Each row below holds a small network's activations on one input, seen along a few directions.
In each table, some parts of the input vary, and every possible input appears once, in random order.
A made-up example of a description, with smaller parts first: one of 6 places along a line, together with either a single point or (one of 2 separate values, together with one of 5 places around a ring) or one of 11 places around a ring.
Shared parts are said once, and a part with two or three values counts as separate values.

Rows:
x1: [-10  20   4  -9   9  15 -31  -1   5 -15   8 -13  13  33   0 -12]
x2: [ 14 -10   6  14   5  -8  19   2   8   5  25   1   3 -25   4  17]
x3: [-11   8  -8  -2  -6  16 -23  -2   0 -12   3  -8  -5  28  11  -7]
x4: [ -4   1 -15  12 -17  11  -1  -2  -2  -3  25  -7 -13  10  18  17]
x5: [ 13  -7   4  16   0   1   9   5   5  -2  36  -8  -4 -15  12  20]
x6: [ -2   0  -1 -10   5  -1  -4   2  -2  -6 -18   6   3   4  -8 -16]
x7: [ -6  -9  -4  -7 -11  -4   5  -1  -7   3 -15  10  -8  -6  -2  -4]
x8: [ -5  19   5  -8  13   6 -20  -2  10  -5  -8 -12  15  26  -9 -13]
x9: [  7  -1  -2  21  -8   9   2  -1   6  -4  49 -12  -2  -2  20  24]
x10: [-13   2 -13   3 -21  10 -11   2 -11  -5   9  -4 -18  20  13   3]
x11: [  0  -3 -11   8 -11   3   8  -1  -1   1  13  -1 -10  -1  10  14]
x12: [  4   0   7 -10  11  -9   4   4  -5   6 -35   8   2  -7 -17 -18]
x13: [  7 -13   4  -1   2 -12  20   0  -5  10 -12  13  -3 -32  -4   6]
x14: [-10  -5  -8  -3 -16   3  -4  -2  -8  -2  -2   4 -11   7   7   0]
x15: [ -7   7  -7  -3  -1   6 -11  -1   2  -4  -9  -3  -2  21   0 -10]
x16: [  2 -10   0   2  -4  -4  12   0  -5   4   0   7  -7 -18   3  11]
x17: [  5  12  11 -15  25 -10  -1   1   5   3 -29   1  25   0 -27 -23]
x18: [ 18 -13  14  13  12 -17  24   0   7  15   9   5   6 -39  -3  15]
x19: [ -2  12  16 -13  19   0 -15  -2   4  -2 -21  -5  20  11 -16 -16]
x20: [ -1  -8  -4  -7  -5 -14  17  -1  -6  12 -27  16  -5 -16 -13  -9]
What is each input in this table made of? -> one of 4 places along a line, together with one of 5 places along a line
The inputs of x10 and x20 match in every part but the place on the line of 4. If x9 is changed in the same way as x10 into x20, which row does it become? -> x18
Which other rows does x6 become when the place on the line of 4 takes its other values? List them by row number. -> x3, x12, x15

Rows:
x21: [ -6  19  -3 -11   7   2 -13  -3   7  -3 -18  -5  15  24 -16 -20]
x22: [  8  -8   0  15  -2   3   8   3  -1  -1  34  -5  -6 -16  17  23]
x23: [ -8  12  -3 -11   3  -1 -16  -1   7   2 -24  -5   3  26 -12 -21]
x24: [-12   9   1 -11   2   5 -18  -1  -5  -4 -28   1   1  26  -8 -20]
x25: [ -3  18  -2  -9  12   2 -14   1   9  -4 -18  -7  10  25 -14 -22]
x26: [ -8  16   4 -15  13   6 -17   0  -2  -8 -14  -4  15  23 -12 -19]
x27: [ 17 -16  10 -12  15 -28  35   1   2  18 -38  25  12 -47 -27 -13]
x28: [  6 -11 -10  17 -14  -3  15   1   4   5  25  -1 -16  -9  14  18]
x29: [ -9   8   7 -17   8   8 -24   1  -6 -12 -19  -2  10  20  -7 -19]
x30: [  4 -14   7  12  -6   4   5   3  -6  -3  28  -3 -11 -13  18  24]
x31: [ -7  14   9 -10  15   6 -22  -1   1  -5 -16  -7  14  22  -9 -16]
x32: [  2 -12  -4  15 -15   2   9   1  -6   2  22   0 -19 -14  19  22]
x33: [-11  14  -9 -14   0   2 -12  -4   3  -1 -22   0   6  24 -12 -21]
x34: [ -1 -14  -9  13 -19   2  13   0  -9   1  22   6 -15 -13  16  22]
x35: [ -6  18   2  -7  10   1 -17  -1  10  -1 -20  -9  12  26 -15 -19]
x36: [  3  -8 -13  14 -17  -2  17  -3   2   7  25   1 -12 -11  13  22]
x37: [ 19 -14  14  -9  19 -28  32   1   4  19 -41  18   9 -49 -26 -10]
x38: [-10   9  12 -15  10   8 -24   0  -5 -10 -20  -4   9  22  -7 -19]
x39: [ -7  13  -7 -11   2   2 -13  -3   5   0 -24  -3   5  25 -11 -21]
x40: [  9  -5  -6  20  -5  -2  14   2   8   2  30  -4  -8 -11  12  20]
x41: [ -4  13   6 -12  13   6 -21  -1   1  -6 -14  -5  14  20  -9 -18]
x42: [  2 -13  -9  13 -16   3  11   1  -7   0  23   3 -19 -16  20  20]
x43: [  8  -9   6  17  -3   2   6   1   1   2  33  -6  -5 -15  16  25]
x44: [ 19 -17  11 -10  16 -29  32   3   4  18 -40  21  11 -49 -27 -13]
x45: [-12  11   5 -19   7   9 -20  -2  -9 -12 -19   1  12  21  -8 -18]
x46: [  8  -6  -7  16 -10  -2  15  -2   7   5  33  -1  -5 -14  11  23]
x47: [-11   7  -3 -14   0   5 -19  -1  -5  -5 -24   3   0  21  -6 -22]
x48: [-14  11  -5 -16  -1   6 -14  -2  -8  -7 -25   4   2  23  -9 -22]
x49: [  9  -3  -3  19  -5  -2  12   2   9   5  30  -8  -9 -12  12  23]
x50: [  1 -12   0   8 -10   6   8   0  -9  -5  30   1  -7 -18  18  25]
x51: [  5  -8   1  14  -5   2  10   1  -2  -2  36  -1  -3 -15  15  22]
x52: [  4  -9  -6  20 -14  -3  15  -1   4   7  22  -3 -15  -7  14  21]
x53: [  4 -15   2  11  -8   6   5   2  -6  -5  30   0  -9 -18  20  23]
What is each input in this table made of? -> one of 3 separate values, together with either a single point or (one of 2 separate values, together with one of 5 places around a ring)
The inputs of x35 and x25 match in every part but the choice among 3 separate values. If x43 is changed in the same way as x35 into x25, which row does it become? -> x22
Which other rows does x51 become when the choice among 2 separate values takes its other values? List them by row number. -> x26
Which other rows does x53 become when the choice among 3 separate values takes its other values? List them by row number. -> x30, x50
Which other rows does x24 become when the choice among 3 separate values takes its other values? List them by row number. -> x47, x48

Rows:
x54: [  6  -8  -5   6  -4  -7  16   0   2   7   1   6  -7 -15   1   6]
x55: [ -3  11  -2  -6   5   0  -9  -2   7   1 -13  -5   5  16  -8 -11]
x56: [  7 -10   6   2   3  -4  10   0  -3   2   3   6   0 -21   3   9]
x57: [ -8   2  -8  19 -20  20 -14   0  -3 -11  48 -15 -14  22  29  22]
x58: [ -9   4  -1 -11   0   3 -10   0  -7  -4 -15   2   2  13  -5 -13]
x59: [ -6   5   6 -10   7   4 -13  -1  -5  -6 -12   0   8  11  -5 -11]
x60: [  9  -5  -3   8  -1  -8  15  -1   8   8   4   2  -2 -15  -1   7]
x61: [  3 -11  -2   1  -5  -5  13   1  -6   3   1  10  -5 -19   2   7]
x62: [ -1   9   7  -7  11   3 -12   0   3  -3 -10  -6   9  12  -7 -11]
x63: [  9  -6   7   6   5  -7  12   2   2   5   8   2   3 -18  -1   7]
x64: [ -6   9  -5  -8   1   1  -8  -1   1  -1 -16  -1   0  16  -6 -12]
What is each input in this table made of? -> either a single point or (one of 2 separate values, together with one of 5 places around a ring)

Rows:
x65: [-2  0 -5  7 -7  9 -4  0 -1 -5 16 -7 -7  7 12 10]
x66: [-1 -4 -3  5 -8  3  0  1 -1 -3 10 -2 -8  1  7  6]
x67: [-2 -3 -3  7 -9  3  1  0 -1  0 10 -1 -6  1  8  9]
x68: [ 12 -10   5   1   5 -13  18   2   4  10  -6   8   3 -25  -8   1]
x69: [ -4   5  -3   7  -5  13 -11   2   0  -9  25  -9  -1  14  13  10]
x70: [-12  18   5 -25  15   3 -26   0   0  -6 -44  -1  17  33 -23 -38]
x71: [-11  21   4 -23  15   1 -24  -2   1  -3 -43  -2  16  33 -24 -36]
x72: [  5  -6   2   1   0 -11  14   0   1   8  -2   5   1 -19  -5   4]
x73: [ -4   7  -1   9  -6  11 -10  -2  -1  -6  24 -11  -3  15  12   9]
x74: [  4  -8   0   0   3 -10  13   0   0   5  -2   9   1 -19  -3   3]
x75: [-1 -4 -4  6 -9  5  1 -1 -3 -2 10  1 -6  0  9  7]
x76: [-3  0 -4  9 -8  8 -6  2 -4 -4 19 -6 -6  9 13  6]
x77: [ -5   5  -2   6  -5  12 -13   0   1  -8  23  -9  -3  13  13   9]
x78: [  7  -8   2   1   2  -7  13   1  -1   5  -3   6   3 -19  -3   5]
x79: [-11  21   4 -26  15   2 -24  -3   0  -5 -44   0  16  31 -23 -39]
x80: [-4  0 -4  9 -8  8 -3 -1 -1 -3 17 -6 -6 10 13  9]
x81: [  2  -5   1   2  -2  -3   7   1   0   5   1   2  -4 -10   2   8]
x82: [ -4   3   1   7  -5  12 -12   0   0 -10  23 -11  -5  15  13   8]
x83: [ 11  -9   5   2   7 -15  19   0   6  11 -10   8   2 -26  -8   4]
x84: [-3  1 -5  7 -7  8 -6  0 -2 -4 17 -5 -7  6 13  7]
x85: [  5  -9   3   1   2  -9  12   1   0   4  -2   7   1 -16  -3   4]
x86: [  2  -6   2   1  -2  -2   6   2  -2   2   3   2  -4 -10   1   4]
x87: [ 1 -2 -5  5 -8  3  4 -1 -1 -2 11 -1 -7  1  7  9]
x88: [ -9  21   3 -25  16   3 -23  -2   0  -5 -43  -2  17  31 -24 -37]
x89: [ 3 -4 -2  1 -1 -4  9  0  0  4  4  4 -4 -9  1  8]
x90: [  2  -5  -1   1  -4  -3   8  -1  -2   4   3   4  -4 -11   2   5]
x91: [ 12 -10   4   2   7 -13  17   1   4  10  -9  10   2 -27  -7   2]
x92: [ 12  -9   3   1   7 -13  19   3   5   9  -9   7   3 -28  -8   2]
The inputs of x69 and x73 match in every part but one. If x78 is changed in the same way as x69 into x73, which row does it become? -> x72
What is each input in this table made of? -> one of 4 separate values, together with either a single point or one of 6 places along a line
Which other rows does x91 become when the choice among 4 separate values takes its other values? List them by row number. -> x68, x83, x92
Which other rows does x89 become when the choice among 4 separate values takes its other values? List them by row number. -> x81, x86, x90

Rows:
x93: [ 2  6  7 -3 14 -2 -2  1  0 -1 -2 -7 13  3 -7 -6]
x94: [ -2  10  -9   0   0   1 -10  -3  13  -1   0  -8   5  20  -2  -9]
x95: [ -5   0   7  -8   5   6 -16   5  -4 -10   4  -2   4  16   4  -3]
x96: [  0   5  -4   0   4  -9   0  -1   8   8 -10  -9   6   8 -10 -10]
x97: [  5 -16  -4  21 -19   3  18   1  -1   6  50  -7 -20 -18  25  37]
x98: [ -3  11  -2   4   3  -1  -6  -4  12   5  -7  -6   1  11  -6 -10]
x99: [ -1   0  -1  -8  -3   4  -4   3 -10  -5 -14   6  -5  -2  -1 -13]
x100: [  2  -2   9  -4  10   4 -10   0  -6  -6  -7   5   7   2  -2  -8]
x101: [ -4  11   6  -5  13   2 -11  -1   4  -3   6   0  12   8  -4  -3]
x102: [ -5   7 -15  -3  -7   5  -7  -2   2  -4  -8   2  -2  21   1  -7]
x103: [ -5  -4   3 -12  -5  -2   3  -1  -9  -1 -16  14   3 -10 -10 -12]
x104: [ 19 -22   2  22 -16 -12  32   0  -2   4  33   3 -13 -39  13  33]
x105: [ 13 -22  -8  21 -11  -7  24   3  -3   7  39  -2 -15 -30  23  37]
x106: [ -6   4  -5  -3  -1  -3   1  -6  -1   9 -15   6  -6   7  -4 -10]
x107: [ -7   1  -5  -5 -10   9  -9   5 -10 -14  -7  -1  -4  14   2  -9]
x108: [  4   7  15  -2  16   0   3  -4   5   2 -10   4  12  -9 -12  -9]
x109: [ -5   2   8  -5   7   6 -15  -1  -5  -5  -7  -2   4   6   2  -1]
x110: [ -3  10   5  -4  12   7 -11   0   4  -6   3 -13   8  15   1  -1]
x111: [  2  -4  11 -10   6  -2  -3  -2  -5  -1 -13   6  14  -9  -8  -5]
x112: [  1  -1  -8  -7   1  -8   9   1   2   5 -23   8   0  -1 -10  -6]
x113: [ -7   1  -5  -9  -3   5  -9   4  -9  -7 -13   1  -6   5   2  -5]
x114: [ -3   7 -11  -2  -4   0  -3   5   1  -2 -12   4  -4  14  -4  -6]
x115: [  1   5   4  -4   6 -11   6  -2  13  13 -12   1   4  -4 -15 -12]
x116: [  8 -15  -3  27 -17   3  19   0  -1   5  42  -2 -18 -27  23  36]
The inputs of x115 and x94 match in every part but one. If x111 is changed in the same way as x115 into x94, which row does it become? -> x95
What is each input in this table made of? -> one of 4 places along a line, together with either a single point or one of 5 places around a ring
Which other rows does x99 become when the place on the line of 4 takes its other values? List them by row number. -> x103, x107, x113
